These are the activations of a small neural network, seen along a few directions. Each row is one input.
Each table varies a few parts of the input and shows all the possible inputs, shuffled.
A made-up example of a description, with smaller parts first: line(6) and (point or ring(11) or (values(2) and ring(8))).
Shared parts are said once, and a part with two or three values counts as separate values.

Other details of the inputs vary at random and push rows far along three fixed directions, the same in every table; ignore that.

Table:
x1: [ 2.63  2.25  0.23  9.68 -1.08 -0.22  2.72  4.46 -4.15  1.02 -4.14]
x2: [ 4.26 -2.72 -0.95  1.98  2.89  1.05 -5.07  4.65 -1.52 -4.71  1.31]
x3: [ 0.09  0.82 -2.49 -2.59 -4.42 -2.00 -0.93 -1.00  1.92 -7.11 -0.26]
x4: [-2.37  1.95  2.36  0.52  2.65  0.64  4.26 -0.86  0.81  6.48 -0.81]
x5: [-1.72 -0.09 -0.90 -3.09 -5.93 -1.04 -2.43 -3.52  1.48 -5.04  0.86]
x6: [ 0.94  2.11  0.87  7.12 -0.49  0.17  3.08  3.19 -3.05  1.16 -3.40]
x7: [ 0.11  1.99  0.17  5.31  0.79  0.68  2.69  2.48 -1.75  3.62 -1.33]
x8: [ 3.34 -0.99 -1.69  3.49  1.18  1.75 -1.70  3.60 -2.95 -2.25 -1.79]
x9: [-4.36  2.96  0.46 -0.12 -6.14 -1.96  4.88 -4.01 -0.42  3.01 -0.92]
x10: [-2.05 -2.11  2.53 -7.11  5.24 -0.52  0.64 -3.30  4.69  4.58  3.46]
x11: [ 0.85  1.09 -4.09 -2.33 -3.86 -1.11 -1.20 -2.67  0.19 -7.11 -0.34]
x12: [-0.51  0.57 -2.10 -4.24 -6.60 -1.24 -2.71 -2.56  0.81 -5.03  0.97]
x13: [ 2.45 -4.38  2.41  0.40  8.61  1.66 -3.73  4.02 -0.37  2.40  2.38]
x14: [ 0.13  3.59 -2.06  6.61 -2.89 -0.74  4.10  0.77 -3.45  0.83 -2.75]
x15: [-1.03  2.04  1.39  1.53  0.91  0.26  4.14 -0.05  0.47  5.63 -0.99]
x16: [ 3.64 -1.72  0.15  2.89  1.71  0.15 -2.32  4.08 -1.31 -2.45 -0.84]
x17: [ 1.97 -4.64  1.88 -1.47  8.43  1.95 -2.39  1.76 -0.48  2.96  1.49]
x18: [-0.80  0.46 -1.53 -2.92 -6.33 -0.46 -3.02 -3.31  1.65 -4.57  0.88]
x19: [ 2.14 -0.54 -3.46  1.01 -2.47 -0.14 -2.73  1.27 -1.93 -8.47 -1.78]
x20: [ 1.13 -4.19  1.99 -1.74  8.96  1.51 -2.83  1.76 -0.12  3.71  2.35]
x21: [ 4.63 -3.45 -0.17  0.36  2.49  0.89 -4.21  4.28 -0.25 -4.17  1.18]
x22: [-2.60 -0.25  3.47  0.09  0.30  0.70  2.71 -3.19  0.67  7.47  1.34]
x23: [-5.51  2.86  0.28 -3.61  1.35 -0.56  4.92 -4.96  2.16  6.31  0.41]
x24: [ 1.31  0.62  0.77  5.75  0.29  0.66  2.64  4.38 -1.84  2.34 -2.56]
x25: [ 2.91 -4.79  2.91  2.22  3.72  2.62 -4.18  5.78 -3.06  1.92  0.62]
x26: [-1.14  4.14 -1.91  5.04 -2.57 -0.30  4.49  0.10 -2.38  2.40 -2.85]
x27: [ 0.00 -5.31  4.18 -4.44  5.96  1.20 -3.03  0.12  0.56  5.31  3.67]
x28: [-0.22  1.22  0.78  6.59 -4.80 -0.39  1.84  0.42 -2.60  1.74 -2.26]
x29: [-2.46 -0.17  0.36 -4.29  2.97  0.21 -0.47 -1.69  2.78  1.62  2.13]
x30: [-3.65  0.42 -0.74 -7.66  0.53 -1.54 -0.78 -4.96  4.37 -1.93  2.95]
x31: [ 0.18  3.14 -0.20  4.23 -2.68 -0.94  4.54  0.19 -0.96  1.67 -2.06]
x32: [ 3.17  0.41 -2.22  0.25 -2.24 -0.53 -3.12  1.01 -0.29 -7.22 -0.31]
x33: [ 1.94  0.33 -2.36 -1.01 -3.03 -0.69 -1.84  1.14  1.22 -5.49 -0.24]
x34: [-0.42  1.55 -2.69 -3.86 -4.11 -1.40 -1.41 -1.75  2.49 -6.26 -0.28]
x35: [ 3.36 -3.57 -1.22  0.08  3.50  2.19 -4.86  3.82 -1.60 -4.41 -0.27]
x36: [-3.28  0.38 -1.67 -7.60  0.26 -1.37 -0.93 -5.18  3.14 -2.86  2.19]
x37: [-2.65  3.19  0.44  1.65 -6.18 -1.57  5.03 -3.16 -1.31  3.58 -0.87]
x38: [-1.41 -1.26  1.37 -1.77 -1.44  0.83 -2.06 -1.44  1.08  0.74  1.09]
x39: [-3.55  3.79  1.10 -2.14 -0.06 -0.55  5.11 -4.29  2.43  5.78 -0.12]
x40: [-1.48 -1.70  2.36 -4.83  4.61  0.14  0.15 -1.39  2.85  2.79  1.89]
Each input here is: ring(5) and (values(2) or line(6)).
The inputs of x7 and x29 match in every part but the ring(5) part. If x39 is changed in the same way as x7 into x29, which row does it become?
> x4
The inputs of x17 and x11 match in every part but the ring(5) part. If x1 is changed in the same way as x17 into x11, which row does it become?
> x32
Change only the values(2) part in x5. List by row number the other rows that result.
> x9

Table:
x41: [-5.60  2.27  0.84 -4.88 -1.46 -0.63  3.65 -5.52  2.60  4.92  1.45]
x42: [-0.98  2.26 -1.77  1.28 -6.21 -1.45  2.18 -1.75 -0.31 -1.46 -1.65]
x43: [ 0.78 -4.77  3.16 -5.79  6.80  1.51 -2.86 -1.72  1.81  4.38  4.39]
x44: [ 2.12 -2.71  0.86  2.00  1.11  1.44 -3.34  3.36 -1.64 -2.31 -0.34]
x45: [ 0.27  1.19 -2.24  2.39 -6.39 -1.33 -1.00 -0.07 -1.09 -5.97 -1.88]
x46: [-0.91  0.83  2.12  2.71  0.94  1.12  3.67  0.88 -1.57  6.67 -1.77]
x47: [ 4.53 -3.03  0.41  2.16  6.00  0.62 -1.92  4.32 -2.08 -0.60  0.15]
x48: [ 2.31 -2.56  0.30  2.64  1.29  1.21 -3.42  3.66 -2.52 -1.32  0.58]
x49: [ 0.89  3.52 -5.08  2.08 -3.82 -0.56 -0.85 -0.47 -1.54 -6.36 -1.91]
x50: [-0.81  0.29  2.83  4.22  2.41  1.13  3.19  0.57 -2.64  7.73 -0.11]
x51: [ 0.37 -2.85 -0.74 -7.15 -0.16 -0.59 -4.34 -2.91  2.76 -3.65  3.30]
x52: [-1.58  2.17  0.06  4.11 -4.12 -1.24  3.50 -1.16 -1.51  1.46 -1.87]
x53: [-0.67  0.72  2.67  5.26  0.77  0.28  3.92 -0.13 -2.51  6.42 -1.21]
x54: [-1.02 -2.27 -1.22 -6.44 -0.70 -0.25 -4.94 -2.08  2.39 -4.62  2.99]
x55: [ 0.32  3.50  1.62  2.72 -3.00 -0.81  4.84  1.32  2.25  1.98 -1.39]
x56: [ 2.19 -1.38 -1.80  0.13 -1.57  0.98 -5.33  3.20 -1.78 -6.07 -0.48]
x57: [ 2.56 -1.07 -1.54  2.26  3.66  1.36 -1.91  3.89 -1.42 -2.89 -1.11]
x58: [-4.84  2.70 -0.25 -5.73 -3.70 -1.51  2.16 -6.46  3.08  0.45  0.25]
x59: [ 1.86  3.21 -1.80  2.03 -6.94 -2.98 -0.71  1.60  2.52 -6.67 -1.32]
x60: [-4.07  3.03 -2.43 -5.78  0.05 -0.76  2.43 -6.34  3.73  0.63  0.91]
x61: [-0.56 -3.25  1.64 -6.79  9.33  0.94 -1.89 -0.48  3.33  1.87  3.22]
x62: [-0.65  0.88  1.90  4.20 -0.04  0.95  4.26  1.24 -1.88  6.46 -1.75]
x63: [ 3.48 -2.70  0.47  2.36  5.75  0.57 -1.29  5.07 -1.99 -1.06 -0.46]
What do these inputs look like to the network?
> values(2) or line(6) or (values(3) and line(5))
Change only the values(3) part in x56. List by row number the other rows that result.
> x46, x58
List by row number the other inputs of the same sort as x55.
> x59
Start at x47 and move only the line(6) part, one step at a time. The first step leads to x63. Which rows follow, in order?
> x61, x57, x60, x49

Table:
x64: [ 0.68 -1.14 -0.19 -2.12 -6.94 -0.97 -4.52 -1.28 -0.48 -4.87  1.35]
x65: [ 4.00 -2.89 -0.39  1.45  1.83  0.08 -4.56  4.89 -0.31 -5.78  0.21]
x66: [-0.44  0.97 -0.17  2.87  0.24  0.74  1.40  1.15 -1.06  2.15 -0.97]
x67: [-0.67  0.94 -2.25 -2.80 -1.72 -1.01 -0.78 -3.35  0.50 -3.89 -0.04]
x68: [ 2.25  0.66 -0.93  7.43 -0.65  0.74  1.37  4.23 -4.85  0.21 -2.91]
x69: [-1.78  2.12 -0.27  2.96 -0.50  0.12  3.16 -0.67 -1.30  3.22 -0.93]
x70: [ 2.37 -0.39  0.86  3.34  2.07  0.13  0.16  3.68 -0.62  0.43 -0.46]
x71: [ 2.81 -0.71 -0.89  4.87 -0.12  1.16 -1.06  4.52 -3.33 -2.08 -1.80]
x72: [-1.84  0.97 -2.72 -2.16 -3.38 -1.37 -0.86 -2.32  0.32 -4.40 -0.27]
x73: [-0.12 -0.38  1.54 -2.36  2.52 -0.72  1.66 -0.61  1.96  2.22  1.09]
x74: [-2.50  1.49  0.81  1.55  0.19  0.26  3.22 -0.32 -0.58  3.96 -1.33]
x75: [-0.80 -0.12 -0.07 -3.51  0.13 -0.61 -1.05 -1.27  2.57 -1.46  0.73]
x76: [-0.35  1.55 -2.91 -2.08 -2.74 -1.50  0.29 -3.11 -0.34 -4.03 -0.37]
x77: [-1.86  2.87 -0.96  1.61 -0.89 -0.67  3.83 -3.01 -0.45  2.74 -0.86]
x78: [-1.68  0.07  1.46 -2.43  1.94  0.50  0.79 -1.20  1.70  2.20  0.72]
x79: [ 1.69 -3.22  1.14 -2.55  5.03  1.74 -4.12  2.10  1.27  0.24  2.00]
x80: [-0.29 -2.13  2.47  0.10 -4.12  0.64 -1.84 -1.15 -0.37  0.68  1.26]
x81: [-0.54  0.91 -0.42 -1.32 -0.32 -0.61  0.44 -1.17  2.22  0.32  0.34]
x82: [-1.58  2.40  0.77 -0.33 -0.66 -0.85  4.58 -2.05  1.29  3.67 -0.81]
x83: [ 0.63 -3.97  3.10 -4.55  8.09  2.19 -2.14  0.93  1.85  4.47  3.06]
What do these inputs look like to the network?
> values(2) or (values(3) and line(6))
What sort of input is x66?
> values(3) and line(6)
Change only the line(6) part in x72. List by row number the other rows that result.
> x65, x67, x74, x75, x78
